A small network was shown many inputs. Here are its activations along a few directions, one row for each input.
In each table, some parts of the input vary, and every possible input appears once, in random order.
A made-up example of a description, with smaller parts first: one of 8 places around a ring, together with either a single point or one of 11 places along a line or (one of 3 separate values, together with one of 6 places along a line).
Shared parts are said once, and a part with two or three values counts as separate values.

Other details of the inputs vary at random and push rows far along three fixed directions, the same in every table; ignore that.

Table:
r1: [-24   3  15 -16  -1  24  11  -2   2  13 -11 -13 -37]
r2: [-31  -2  11  26   5  35 -18 -16 -41  30  -7  21 -17]
r3: [-21  17  15 -32   0  14  17 -10  14   7 -17 -31 -36]
r4: [-14 -17  25 -38  15  23 -22 -25 -22 -11 -40  -7   7]
r5: [-25  11  12 -13  10  19   0 -10   8  12  -9 -11 -35]
r6: [-32   0   3 -18   9  42  -4 -15 -15  16 -34 -18 -32]
r7: [ -8  -7  33 -35  17   1 -19 -20  -2 -16 -17  -1   5]
r8: [ 43 -13 -20  23 -13 -48  26  31  39 -24  40   8  16]
r9: [-29   2 -14  47 -11  25 -31   4 -51  37  29  54   2]
r10: [ 31 -13 -61  15  -5 -29  31  32  30 -24  10 -30  31]
r11: [ 17 -12  88  64 -19  -1 -17  14 -12  32  44  82 -20]
r12: [ 20  13  13 -15  -6 -11  23   3  54   0  -2 -23 -47]
r13: [ 17   1 -59  -9   1 -14  25   8  14 -20 -23 -52  32]
r14: [ 15  12  28 -30  -5  -3   7 -25   8  -2 -36 -23  -5]
r15: [-33 -24 -72  -3  16  18 -40  -2 -66 -14  -9  10  69]
r16: [ 37   4 -45   0   3 -41  22  14  30 -31  11 -24  32]
r17: [-10   3  13  -7  -6  21  11  -8  -1  18 -17 -13 -32]
r18: [ 37  33  83   5 -30 -30  -7   3  51  21  29  42 -35]
r19: [-12 -33   4  36   4 -16 -16  25 -42 -15  52  54  41]
r20: [ -9  12 -65 -20  14  -5  27  14  24 -21   0 -52   2]
r21: [ -6   2 -37  54 -13 -29  -3  50  14   5  90  55   1]
r22: [-32  -9 -71  28  13  32  -4   1 -59   9  -6 -10  30]
r23: [-17  -2  29 -43  19  16 -20 -26 -30 -11 -34 -10  17]
r24: [  9   4  22 -10   4   4 -10 -27  -3   3 -28  -4   0]
r25: [ 29  13 -15  -2 -13 -29  -6   2  24  -6  13  10  15]
r26: [ -7  19  14 -24  -5  12  16 -16  11  11 -25 -31 -33]
r27: [-25 -39  17  23   6  15 -26   7 -61  -2  20  49  32]
r28: [ 52  11  70  -7 -17 -39  13   1  67  -7  16  16 -38]
r29: [ 34   6 -49  10   2 -34  26  23  31 -24  11 -30  32]
r30: [ -5   5  16 -10   7  27 -12 -29 -18  15 -49 -18   2]
Description of these inputs: one of 5 places along a line, together with either a single point or one of 5 places around a ring.
Question: The inputs of r10 and r17 match in every part but the place on the line of 5. If r30 is changed in the same way as r10 into r17, which row does it become?
Answer: r2
Question: Change only the place on the ring of 5 in r4. List by row number the other rows that result.
Answer: r7, r19, r23, r27
Question: List by row number the other rows that have the place on the line of 5 in common with r24.
Answer: r8, r14, r16, r25, r28

Table:
r31: [-12 -11 -70  -8  18   3  10   5  -7 -20  -8 -36  26]
r32: [  1   2  52  32  -6   0  -9  -2  -6  20  21  38 -21]
r33: [  7 -16  19  16  -5 -12   4  14   4  -3  27  22  -7]
r34: [ 18  -4 -10   5  -8 -15  12  13  12  -6   8  -5   7]
r35: [  4  -9  50  28 -14   1  -6  -1 -11  20  18  41 -18]
r36: [ 6  8 -6  9 -1 -7  6  7  5  2 16  1  3]
r37: [ -1  -1 -14  -4   1 -15  11  13  12 -12  21  -3  -5]
r38: [ -5  -4  -2  11   2  21  -8  -4 -29  10 -12   8  10]
r39: [ 15  -3 -15  11  -2 -11  12   8  18  -7   7  -1   0]
r40: [ 16  -3   4  -4   4 -23 -12   0   7 -13   9  14  26]
r41: [ 11   3 -22   7  -6 -14   1   5  21  -2  11   2  -5]
r42: [  5   2 -17  -2  -5 -12  -2  14  22  -6  14   1   3]
r43: [ 14   6 -10  10   1 -15   8  13  14  -6  11  -8   6]
r44: [-35 -12 -32  23  10  39 -16 -17 -64  18 -19   6  22]
r45: [  7 -11  20  16 -12 -12   4  17   6   1  24  21   0]
r46: [ 0 -5 -9  1  2 -7 -7  8 10 -6 16  9 -5]
r47: [  8  36  36 -71  -3  16  -3 -39  34   9 -65 -47 -39]
r48: [  5 -10  -2   5   5  -4   6  10   8 -10  11   6  -2]
r49: [ 14  17  91 -32  -9  -5  -9 -32   9   1 -18  13 -26]
r50: [  1   6 -19 -37  17   1  11 -10  21 -17 -35 -52  -5]
r51: [-3  2 -4  5  0 -7  6 10  8 -2 16  2  4]
r52: [-32 -20 -25  16   9  43 -20  -7 -62  12 -23  10  30]
r53: [-22  12  11 -16   0  32 -11 -23 -37  20 -32  -7  -6]
r54: [  5   6 -19   6  -6 -16  13   8  14  -4  15  -2  -5]
r55: [  4   5 -26 -17   6 -10  13   5  26 -17 -15 -39   9]
r56: [-30   4  18 -10  -2  28 -13 -14 -34  17 -18   6  -4]
Question: What is each input in this table made of?
Answer: either one of 2 separate values or (one of 4 places along a line, together with either a single point or one of 5 places along a line)
Question: Change only the place on the line of 5 in r37. List by row number the other rows that result.
Answer: r31, r33, r48, r50
